Togul: [142  87  80 154]
nosis: [141  80  81 107]
zof: [ 89 106 104  97]
Zul: [128 119 108 154]
toted: [ 78 121 116  90]
Gime: [ 79 124 107 137]
mapa: [114 132 140 139]
Nusog: [172  88  91 126]
Telun: [142  87 148 160]
gad: [157 170  85 100]
rufe: [ 88  91 140 159]
Table of tags by key:
[132] -> K_698
[113] -> K_797
[131] -> K_480
[114] -> K_998
[140] -> K_872
[80] -> K_819
join mapa 2:  : K_698
has: [160 148  87] : no

Gime: [ 89 104 131 128 113  91 129 172 129 101 134 131]
Nusog: [164 116 125  98 158 169 114 112 127 127 123  99]
nuzu: [128 123 135 101 123 117 109 138 172 124 170 103]
Telun: [ 90 111 110 131 111 107 112 165 111  87 111 111]
Zul: [162 148  97 138 161 151 106 106 144 139 140 137]
zof: [137 125 122  92 143 140  95 133 157 111 148  90]
Togul: [140  88 154 108 145 111 163 155 145 151 152 133]
nosis: [122 139 105 175 134 123 140 128 101 126 108 173]
toted: [128 129 169 114  99 144 158 107  97 146  97 111]
rufe: [121  94 155 113 125  96 156 158 152 144 158 133]
gad: [136 165 125 162 117 134 145  92 110 159 108 155]
howmany Telun: [111] : 5
tags:
[127] -> K_745
[112] -> K_297
[107] -> K_898
[87] -> K_462
[111] -> K_430
[126] -> K_287
[151] -> K_335
join Telun 10:  : K_462

nuzu: [ 87 127 104 143 124 131 128 168 121 144 140 139 119 117  81 127 159 132
 108 132 114 123 122 147 127 156 108 133 128]
Togul: [ 87 127 104 143 124 131 128 168 121 144 140 139 119 117  81 127 159 132
 108 117 172 140 117 147 129 124 127 136 125]
Gime: [136 146 125 123 129 135 129 148 135 117 129 143 140 123 130 132 130 131
 130 127 148 142 134 133 130 104 132 132 127]
mapa: [127 140 146  92 124 130 126 142 133 112 117 121 120 108  97 134 148 132
 103 121 114 106 138 108 124 134 129 131 125]
nosis: [160 125 152 133 137 123 134 132 124 131 132 117 133 137 124 131 135 122
 137 126 128 116 134 132 136 114 134 130 122]
has: [127 148] : yes
Table of tags by key:
[129] -> K_328
[137] -> K_634
join nosis 5:  : K_634
has: [131 135 122 137 126] : yes

Zul: [140 124 114 119 105 118 140]
toted: [103  94 143 135 117 176 106]
mapa: [135 117 117 117 106 117 118]
order: [106 176 117 135 143  94 103] : toted
has: [117 106 117] : yes
howmany mapa: [117] : 4

nuzu: [115 127 109 111 139 121 127 131 133 125 140 116 110 125 135 129 149 120
 118 132 127 141 109 122 138 119 138 131 131 112 126 136 126 117 127 114
 133 140 145 112 135 109 169 105 114 132 146 142 106 138 153 156 130]
gad: [131 136 138 144 146 113 110 129 121 121 134 134 126 147 121 148 114 143
 133  96 137 122 126 123 132 118 144 149 131 136 122 130 152 113 125 133
 145 119 142 119 148 140 121 141 109 126 118 122 119 113 121 127 128]
toted: [144 149 115 110 134 126 128 133 152 152 134 103 131 137 107 124 124 138
 137 136 118 144  97 148 142 155 121 153 118 141 117 112 130 120 127 101
 114 158 123 122 146 133 110 137 126 120 140 132 132 164 120 133 114]
Zul: [136 113 130 122 136 123 133 137 124 106 122 132 134 130 129 127 125 120
 121 146 127 161 140 114 152 138 138 136 109 139 144 147 157 141 130 128
 118 136 144 126 118 125 116 149 130 121 129 164 132 130 105 139 137]
Togul: [118 124 120 127 119 143 126 132 124 106 151 114 133 136 140 130 137 131
  94 127 126 138 109 139 127 127 139 114 123 128 132 123 125 131 150 122
 137 153 125 116 107 121 152 139 144 121 137 124 116 122 120 147 130]
Gime: [137 108 159 136 145 123 135 103 133 126 151 110 124 131 118 112 124 136
 131 125 115 129 132 128 128 147 144 135 132 139 142 130 127 148 125 121
 133 138 145 136 114 134 148 127 131 127 131 129 112 134 112 128 118]
rufe: [115 122 124 128 137 144 110 148 152 133 124 110 133 120 132 152 158 137
 107 133 134 127 126 131 130 140 118 101 153 155 132 114 103 136 120 134
 137 112 164 123 138 120 121 117 114  97 126 149 140 118 144 142 146]
order: [146 142 144 118 140 149 126  97 114 117 121 120 138 123 164 112 137 134
 120 136 103 114 132 155 153 101 118 140 130 131 126 127 134 133 107 137
 158 152 132 120 133 110 124 133 152 148 110 144 137 128 124 122 115] : rufe
howmany Gime: [131] : 4

